Each row below holds a small network's activations on one record, seen along a few directions.
After each row come some of the record's fields: D, L, B, J, T.
A field that a record lacks is left out.
The largest differences between rows may come from other fields.
Strong random noise was added to every row along 3 fixed directions; ignore it. To show where, here is one row again and again, with new noise each time:
[ 411  118 -113   42   90 -568 -230 -175  376  133 -210  377 -134    5
  127   21  -93 -185 -438   48]
[-319  172 -135 -139  451  337  172  229  -67 -155    6  207  227   78
  -96  165  -72   26 -174  490]
[-375   60  -93 -128  219  325  250  -22    8  -99    0  -18  129 -154
  -13  -17  -71  -96 -163  332]
[-439  -69  -98   47  -88  264  249 -192  -40 -115 -134 -213 -130 -342
   15 -261 -181 -147   85   50]
[-139  110  -87 -156  270  100  134  -43  149  -14    0  130  150  -76
   32   63  -28 -126 -349  343]

[ 471   74 -232   72 -209 -506 -283 -274  554  175 -138  197 -552 -294
  160 -213  -13 -335 -316 -102]  L=l2 B=b8 J=j2 T=t3
[ 289   87  263  -25  398 -327 -145  141  547  286    1  143  601  408
  353  505   77   71 -894  342]  D=d3 J=j1
[ -54   66 -151  247  -35  -43 -170  113 -220 -189 -263  179 -255   47
  -90  -87 -235  106  239  -73]  L=l1 B=b2 J=j2 T=t2
[ 145   45  -37 -174  139 -184  -59 -142 -151 -105  -22  219   38   30
  -75   57   72    1 -120  -76]  D=d1 J=j1 T=t2
[ 103 -189  140  -91 -356 -221   -7 -262 -425  -86   31  -74   -9   30
 -119 -126  131   67  380 -577]  D=d5 J=j1 T=t3
[-172  -99  109 -170 -300   -7  275 -689  178   81    5 -408  -90 -636
   36 -350  290 -400 -333 -209]  L=l2 B=b4 J=j2 T=t3
[-243   23  146 -114  471   36  -13  -53 -531 -351 -262  227  403  184
 -249  149   58  189 -229   72]  D=d1 J=j1 T=t2
[-206  203 -242  -90  310  310  -22  402 -501 -370   45  324   -7  228
 -288  197 -119  243  331  194]  L=l1 B=b8 J=j1 T=t3
[ -31   92  -95    4   60  189   71   96  332  137  156  -71  -58  -81
   76  -19   -5  -89 -167  320]  L=l2 B=b2 J=j2
[ 138  -30    9  -64  -88 -447 -144 -247 -341 -100 -235  246   15   75
 -150  -15   88   23   84 -367]  L=l1 B=b10 J=j1 T=t1
[-248 -300  133  -66 -397  -84  120 -670 -347 -161 -244 -361 -114 -403
   -3 -374   -2 -143  103 -522]  D=d1 J=j1 T=t2
[ 254  -70  157 -312 -140 -186   72 -294  -15  104  227  -33  223   19
   67   45  204  -81 -172 -204]  D=d5 J=j1 T=t3
[ -53   25 -113  113  -23  -10  -73 -105   12  -81 -168   41 -190 -154
  -26 -140 -125  -35  -35   -9]  L=l1 B=b2 J=j2 T=t2
[ 267    9   63 -624   90    2  193 -195  -34  112  650   72  409  -74
  -69  255  458 -116 -211   24]  D=d4 J=j1 T=t1
[ 226  -29    6 -368 -147   61  159 -116  277  205  431  -93   73 -135
  174   31  196 -203 -117   64]  D=d5 J=j1 T=t3
[ 354 -256  247  713 -339 -489 -428  467   54  282 -303  -83  -39  540
  110   83 -314  364  523 -448]  D=d6 J=j1
[-115 -121  -66  558 -346 -253 -297  -20 -594 -329 -593   74 -468   49
 -209 -311 -370  260  711 -573]  L=l1 B=b2 J=j1 T=t2
[  80  167 -193  216  199 -178 -298  250 -390 -341 -352  424 -267  241
 -221    9 -231  170  348 -131]  D=d1 J=j2 T=t2
[ 421  -38  118 -196 -129 -448 -112 -335   74  121  161  128    4  -47
   17  -10  208 -118 -151 -319]  D=d5 J=j1 T=t3
[ 227   98  113 -527  126 -108   86 -308  323  201  266   81  375  -41
  174  221  339 -214 -731  258]  L=l2 B=b8 J=j1 T=t3
[-125 -268  171  276 -450  -67   17 -298  165  202  -66 -465 -187 -247
  106 -397  -56  -61  180 -299]  L=l2 B=b7 J=j1
[ -11   74  -24 -185  157   28   32 -188   34  -94  -50   49  106 -143
   25  -35   57 -130 -270   97]  D=d1 J=j2 T=t2
[-477   72  -74 -338  244  581  265   46 -234 -186  213  -52  197  -99
 -118   88  102  -36  -47  276]  L=l1 B=b4 J=j1 T=t3
[-700 -211  353  206  176  422  263   94 -100  -86 -195 -497  640   99
  150  115  -14  247 -216   78]  D=d3 J=j1
[  70   10 -123   54  -83  -10   43 -174  556  240   68 -162 -315 -339
  145 -209  -21 -273 -339  173]  L=l2 B=b2 J=j2
[-364   50 -170  288   78  144 -102  110 -503 -386 -341  120 -313  -71
 -354 -226 -105  133  400 -152]  L=l2 B=b8 J=j2 T=t3
[-693 -111    8   70  -23  737  371    2  -54  -56   94 -494   77 -308
  -17 -250  -89   -1  136  224]  L=l2 B=b7 J=j2
[  -3   11  -14 -198  -60  234  100  234 -310  -97  259   42   82  165
  -55  107   59  122  430  -24]  D=d5 J=j1 T=t3
[ 391   36 -148  299 -106 -449 -347   58  -89  -59 -216  303 -396   66
 -183 -163  -47   49  291 -391]  D=d5 J=j2 T=t3
[ 292  110 -103  253  -96 -462 -268  -60    2  -39 -307  246 -437   -9
 -123  -85  -50  -57   46 -248]  L=l2 B=b4 J=j2 T=t3
[ 626 -300  273  611 -506 -794 -463  -31  403  492 -278 -127 -104  234
  246  -94 -194   94  123 -606]  D=d6 J=j1
[  71  158   20  -80  227   62    7  190  132  110  163  135  215  221
   29  233    2   71 -233  339]  L=l2 B=b2 J=j1
[-386 -181  241  -37   94  645  312  365  238  314  435 -513  521  118
  140  181   31   98  -28  366]  D=d6 J=j1
[-159 -189  183  220 -115  356   88  365  200  294  244 -405  206   90
   51   26  -30  116  303   76]  D=d6 J=j2
[-102 -146  199    7 -151 -157   39 -650  205   49 -281 -265   62 -415
  193 -254  -31 -262 -481  -71]  L=l1 B=b5 J=j1
[-198   33   -4 -417  141  377  313 -215  104  -23  391 -160  139 -341
  -37  -83  274 -259 -286  164]  D=d5 J=j2 T=t3
[  99  231 -221  210  287   57 -211  586   -1  -46    0  369 -229  371
 -135  189 -157  214  236  335]  L=l2 B=b2 J=j1
[-632  -47   -4  -74  129  523  265 -131 -489 -389 -106 -213   70 -287
 -223 -207  -22   18  220    3]  D=d1 J=j2 T=t2
[ -47 -183   99  575  -90   -7 -181  425   89  175 -156 -191  -20  220
  -47  -84 -154  227  349 -145]  D=d6 J=j2
[ 252   88  167 -270  205  -38   29  -20  503  368  361   23  442  116
  193  235  235  -75 -609  391]  L=l2 B=b7 J=j1
[-277  -51  -19 -308 -197  523  435 -309  597  271  484 -542  -37 -606
  258 -232  204 -396 -287  370]  L=l2 B=b2 J=j2
[ 278   81  -98  357   59 -314 -306  177  253  111 -211  216 -245  120
  -42  -77  -85   59  -59   26]  L=l2 B=b7 J=j2

Which values does each new row have?
[ -24  117    8 -102  166    7  -58  122 -267 -152  -57  232  140  210
 -163  148  121  138   -1   78]  L=l2 B=b8 J=j1 T=t3
[-141   84 -170 -165  143  425  164  202   15  -82  304  -21 -105 -112
 -123  -40   85  -73  157  193]  D=d5 J=j2 T=t3
[  62  227 -206 -282  197  153  -50  254 -233 -202  232  331   29  149
 -126  216   83   74  156  197]  L=l1 B=b8 J=j1 T=t3
[  68  215  -23   32  515   53 -152  485   45   22   82  373  242  446
 -149  307   57  242 -193  450]  L=l2 B=b7 J=j1
[ 396    0  -23  285 -280 -488 -242  -89  233  171 -207   82 -322   56
  130 -103 -174   -7    5 -220]  L=l2 B=b2 J=j1
[ 358  -18  197 -180   32 -392 -127  -90 -300  -16   49  260  315  308
 -169  149  293  147  -37 -326]  D=d5 J=j1 T=t3
[ 404   -1  -38  287 -285 -470 -273  -67  307  212 -111   76 -391   11
  112 -121 -139  -65   56 -188]  L=l2 B=b2 J=j1
[  16 -173   62  -63 -400  -64  116 -360 -219  -43   73 -238  -88 -240
  -36 -257   54  -65  298 -480]  D=d5 J=j1 T=t3
[ 334  267  -33 -718  400  -54   25 -119  254   98  502  366  445   69
   98  414  400 -210 -768  438]  L=l1 B=b8 J=j1 T=t3
[-321  139  -74 -187  242  376  163   34  -43 -139   91   -1   76 -144
 -123   17   99  -70 -193  320]  L=l2 B=b8 J=j2 T=t3
[-533   11    5 -282  145  798  402  213 -360 -205  426 -238  283 -109
 -250  -13  220   82  385  196]  D=d5 J=j2 T=t3
[ -54 -272  315  310  -75   42  -71  298  -10  255   39 -237  284  310
  -11   72  -61  239  226 -117]  D=d6 J=j1
[-501   18  -14   60  327  635  259  325  415   38   90 -346  287  -60
  240  149  -66    3 -328  554]  D=d3 J=j2
[-393 -471  339  294 -476  321  215 -123   92  287   83 -779  100 -249
  117 -318  -70    3  353 -295]  D=d6 J=j1
[ 258  121  134 -477  310  -45   53  111 -140   27  324  301  523  365
  -61  399  297   99 -264  155]  D=d5 J=j1 T=t3
[  16   83 -144 -161   38  214   53  143 -115 -117  258   80 -110  -71
 -173  -39  163  -23  326  -23]  D=d5 J=j2 T=t3
[  11 -142  113  291   17  318  -58  821   63  275  245 -137  226  533
   22  253 -138  350  534  161]  D=d6 J=j1
[-248  -88  123 -264  -11  138  221 -295 -222 -124  -10 -183  249 -116
   40  -49   33  -41 -110  -65]  D=d1 J=j1 T=t2
[-182 -149  330 -517  -86  281  447 -600  530  394  483 -533  546 -400
  318  -56  396 -302 -774  266]  L=l2 B=b7 J=j1
[-132   25 -205 -166 -224  233   80  -49 -246 -180  179  -67 -217 -187
  -20  -92  -20  -68  398  -85]  L=l1 B=b8 J=j1 T=t3
[-243   10   69  268  234  163  -14  322  190   -3 -145 -110  198  168
  149  172 -164  137 -196  232]  D=d3 J=j2
